These are the activations of a small network on made-up records, seen along a few directions, one row for each record.
Records have a field called M. Each example row is followed by its value.
The word none means that the record has no M.
The largest differences between rows may come from other fields.
In the rows, 500 means zero.
Random noise pushes rows far along 14 fixed directions. That doesn't count. These rows show it; they differ only by the noise:
537, 350, 501, 495, 462, 353, 411, 376, 419, 495, 583, 623, 466, 521, 515, 570, 467, 511, 485, 652, 446, 562, 491, 494, 598, 480, 499, 492, 462, 441, 411
505, 585, 465, 437, 628, 541, 355, 419, 456, 497, 491, 667, 531, 476, 593, 573, 402, 617, 453, 526, 648, 548, 410, 520, 491, 596, 536, 563, 513, 396, 464
589, 503, 499, 345, 549, 432, 656, 504, 495, 557, 537, 675, 523, 330, 443, 532, 543, 339, 498, 402, 520, 630, 371, 406, 429, 488, 603, 406, 793, 535, 308
489, 354, 458, 490, 465, 390, 523, 500, 514, 498, 411, 507, 447, 567, 468, 598, 505, 448, 582, 479, 448, 468, 459, 433, 450, 439, 556, 543, 516, 659, 341
574, 273, 656, 533, 581, 487, 476, 586, 425, 547, 429, 513, 435, 529, 447, 468, 547, 316, 705, 515, 317, 518, 605, 727, 539, 511, 552, 454, 261, 507, 626
482, 694, 463, 515, 721, 660, 545, 457, 399, 627, 554, 580, 414, 488, 617, 324, 596, 464, 496, 465, 371, 602, 423, 619, 584, 580, 598, 352, 495, 356, 690
568, 491, 629, 523, 482, 656, 500, 666, 423, 503, 482, 455, 605, 436, 377, 270, 461, 626, 663, 429, 560, 374, 669, 652, 455, 508, 460, 596, 367, 493, 586
430, 402, 620, 499, 493, 535, 727, 502, 507, 704, 357, 525, 504, 456, 371, 386, 524, 436, 439, 381, 504, 484, 411, 419, 502, 491, 416, 466, 679, 573, 473
699, 532, 368, 399, 473, 500, 266, 471, 513, 215, 523, 355, 446, 506, 515, 605, 557, 523, 549, 478, 616, 648, 486, 596, 462, 505, 620, 568, 622, 484, 171
619, 557, 710, 399, 416, 684, 484, 538, 528, 384, 503, 543, 676, 417, 402, 501, 391, 623, 424, 527, 654, 493, 654, 588, 554, 631, 351, 598, 503, 400, 597
406, 596, 328, 558, 399, 459, 645, 346, 608, 456, 341, 451, 416, 600, 310, 534, 571, 533, 528, 520, 330, 344, 436, 504, 546, 428, 464, 633, 630, 661, 388
495, 589, 401, 527, 560, 485, 679, 570, 353, 476, 643, 534, 432, 413, 473, 248, 563, 531, 581, 473, 478, 484, 417, 698, 470, 470, 594, 391, 427, 390, 527
540, 611, 478, 382, 390, 576, 683, 457, 565, 469, 497, 401, 502, 421, 374, 423, 568, 509, 343, 404, 560, 594, 429, 347, 529, 455, 410, 460, 839, 521, 336
349, 450, 443, 547, 577, 443, 559, 498, 497, 490, 347, 371, 583, 528, 552, 408, 615, 298, 510, 597, 510, 349, 514, 600, 497, 526, 386, 337, 399, 459, 716
578, 401, 461, 557, 382, 308, 435, 468, 258, 524, 697, 647, 386, 475, 401, 355, 532, 731, 642, 538, 492, 488, 406, 418, 450, 247, 542, 571, 599, 518, 277
537, 455, 613, 494, 302, 532, 541, 388, 500, 584, 532, 527, 502, 554, 377, 479, 509, 614, 424, 556, 359, 507, 588, 266, 647, 402, 352, 566, 673, 587, 468

600, 440, 504, 383, 534, 496, 455, 530, 538, 524, 519, 390, 610, 318, 444, 379, 550, 306, 476, 487, 559, 653, 614, 563, 551, 494, 486, 405, 593, 411, 431 : m7
438, 635, 346, 553, 586, 568, 677, 454, 519, 692, 713, 542, 635, 365, 644, 319, 490, 449, 485, 542, 423, 447, 639, 454, 601, 564, 606, 374, 448, 482, 622 : m3
593, 200, 608, 549, 324, 230, 427, 525, 351, 403, 538, 536, 363, 495, 286, 476, 537, 569, 587, 593, 542, 521, 436, 625, 490, 299, 399, 530, 444, 448, 319 : m2
479, 522, 506, 601, 584, 490, 330, 520, 355, 570, 552, 577, 514, 530, 678, 437, 605, 597, 616, 479, 590, 440, 454, 407, 363, 421, 568, 453, 582, 525, 634 : m4
468, 599, 495, 572, 464, 488, 615, 441, 432, 393, 470, 488, 469, 514, 424, 403, 616, 591, 396, 504, 657, 436, 320, 680, 466, 525, 419, 475, 661, 367, 502 : none
534, 621, 371, 484, 611, 531, 338, 534, 586, 259, 437, 340, 517, 550, 698, 680, 659, 282, 576, 468, 574, 509, 511, 546, 364, 502, 620, 394, 549, 576, 622 : m4
400, 523, 502, 621, 426, 552, 379, 336, 515, 430, 456, 344, 442, 670, 493, 499, 489, 616, 351, 769, 350, 478, 640, 645, 789, 526, 257, 504, 183, 328, 785 : m2
477, 591, 701, 588, 543, 668, 442, 543, 458, 710, 330, 611, 568, 558, 498, 472, 614, 566, 580, 397, 423, 370, 522, 343, 414, 410, 434, 559, 705, 695, 753 : m6
539, 575, 468, 489, 502, 493, 409, 471, 515, 479, 457, 508, 550, 399, 331, 430, 461, 546, 597, 560, 471, 451, 604, 648, 525, 435, 450, 618, 366, 446, 506 : m2
414, 470, 466, 636, 500, 388, 492, 593, 312, 603, 612, 671, 479, 546, 600, 370, 504, 698, 619, 457, 571, 332, 386, 412, 341, 422, 608, 513, 529, 579, 455 : none
428, 479, 541, 377, 533, 483, 448, 538, 545, 503, 385, 466, 519, 425, 497, 591, 274, 651, 401, 488, 817, 549, 431, 297, 437, 421, 326, 554, 365, 460, 544 : m1
543, 479, 413, 544, 636, 457, 289, 512, 357, 422, 687, 450, 416, 590, 803, 463, 554, 474, 521, 564, 507, 608, 438, 615, 485, 519, 642, 291, 301, 352, 604 : m5
476, 548, 419, 671, 509, 546, 401, 318, 435, 526, 504, 417, 602, 438, 438, 185, 572, 579, 431, 627, 512, 436, 538, 865, 691, 634, 428, 475, 534, 233, 445 : m6
695, 460, 674, 329, 401, 674, 679, 688, 556, 517, 765, 412, 591, 339, 586, 412, 483, 388, 333, 389, 582, 779, 665, 333, 568, 534, 487, 301, 620, 484, 456 : m3
465, 470, 268, 488, 496, 417, 681, 551, 574, 397, 643, 437, 334, 497, 546, 576, 386, 486, 502, 419, 471, 591, 451, 519, 473, 456, 713, 489, 301, 591, 318 : m8
459, 399, 299, 487, 503, 378, 624, 401, 540, 378, 535, 268, 319, 505, 444, 466, 525, 371, 361, 529, 492, 649, 329, 764, 580, 536, 529, 333, 404, 338, 312 : m5
386, 714, 284, 456, 524, 488, 706, 471, 640, 354, 534, 473, 690, 315, 517, 461, 454, 485, 434, 605, 717, 326, 508, 595, 443, 573, 426, 450, 483, 414, 579 : m3
417, 385, 558, 602, 394, 380, 588, 439, 546, 501, 372, 577, 563, 602, 505, 621, 573, 416, 442, 581, 441, 360, 427, 528, 514, 540, 428, 471, 607, 591, 538 : m6
556, 636, 696, 413, 581, 600, 377, 443, 574, 458, 351, 645, 570, 490, 489, 699, 562, 413, 441, 530, 562, 510, 484, 492, 498, 588, 373, 516, 725, 474, 729 : none
574, 715, 612, 447, 550, 716, 403, 438, 508, 649, 553, 574, 453, 485, 574, 498, 560, 618, 459, 393, 461, 675, 486, 221, 539, 432, 473, 522, 772, 557, 652 : m8
472, 754, 499, 422, 394, 585, 837, 619, 558, 330, 731, 633, 600, 414, 546, 532, 422, 602, 351, 461, 589, 450, 506, 445, 438, 559, 523, 422, 520, 509, 701 : m7
578, 389, 597, 496, 183, 588, 709, 616, 767, 340, 431, 312, 601, 634, 523, 752, 466, 439, 446, 386, 451, 447, 707, 311, 487, 621, 595, 541, 604, 843, 302 : m1
442, 540, 462, 475, 624, 632, 376, 519, 608, 561, 445, 534, 332, 755, 748, 808, 401, 531, 491, 474, 268, 630, 568, 362, 576, 577, 643, 559, 206, 656, 654 : m7
621, 491, 576, 642, 538, 686, 341, 468, 446, 538, 489, 429, 350, 678, 617, 435, 730, 467, 619, 389, 264, 577, 468, 685, 543, 596, 676, 437, 612, 518, 518 : m5
563, 358, 673, 473, 388, 548, 741, 610, 599, 504, 444, 412, 463, 451, 434, 551, 449, 377, 427, 364, 519, 607, 518, 482, 516, 531, 521, 429, 523, 586, 468 : m1
458, 348, 652, 573, 470, 580, 509, 518, 569, 541, 351, 431, 656, 447, 456, 472, 404, 545, 420, 435, 766, 413, 555, 593, 463, 647, 411, 573, 514, 483, 495 : m4
357, 787, 172, 483, 559, 401, 605, 488, 523, 294, 564, 573, 395, 501, 480, 507, 501, 576, 550, 601, 520, 372, 371, 704, 449, 428, 518, 527, 278, 416, 626 : m8

Here are new rows. What is M for each?
486, 545, 438, 567, 530, 657, 502, 445, 642, 566, 354, 355, 517, 458, 436, 485, 424, 499, 498, 385, 510, 522, 572, 590, 555, 620, 611, 604, 509, 556, 347 : m1
653, 660, 432, 440, 388, 560, 490, 496, 588, 442, 696, 570, 748, 442, 595, 525, 545, 459, 478, 539, 377, 493, 705, 338, 538, 584, 625, 443, 714, 604, 374 : m6
588, 711, 630, 583, 563, 843, 338, 427, 507, 582, 460, 527, 360, 641, 623, 502, 591, 760, 495, 298, 515, 630, 426, 495, 506, 607, 635, 665, 738, 586, 540 : m8
435, 467, 404, 526, 456, 454, 403, 558, 493, 447, 474, 336, 649, 474, 599, 431, 499, 530, 447, 551, 692, 412, 565, 430, 425, 478, 449, 443, 474, 505, 445 : m2
503, 604, 586, 657, 312, 582, 562, 397, 523, 309, 707, 575, 722, 503, 637, 572, 447, 637, 310, 673, 607, 376, 658, 659, 589, 727, 500, 507, 534, 440, 703 : m4
597, 459, 761, 696, 301, 634, 492, 520, 392, 373, 557, 515, 343, 656, 446, 442, 580, 821, 447, 432, 552, 524, 411, 783, 550, 553, 476, 642, 597, 467, 509 : m7
399, 569, 362, 498, 409, 567, 800, 531, 553, 647, 645, 466, 508, 467, 525, 362, 387, 605, 337, 434, 368, 550, 540, 324, 613, 530, 567, 430, 439, 554, 381 : m2
459, 520, 672, 551, 603, 543, 543, 506, 470, 526, 381, 653, 419, 577, 513, 595, 581, 436, 497, 479, 470, 477, 378, 594, 465, 552, 461, 460, 536, 486, 750 : none
527, 380, 707, 580, 393, 416, 818, 589, 513, 518, 560, 671, 616, 332, 352, 526, 525, 311, 590, 491, 457, 374, 591, 623, 417, 473, 520, 462, 557, 639, 692 : m8
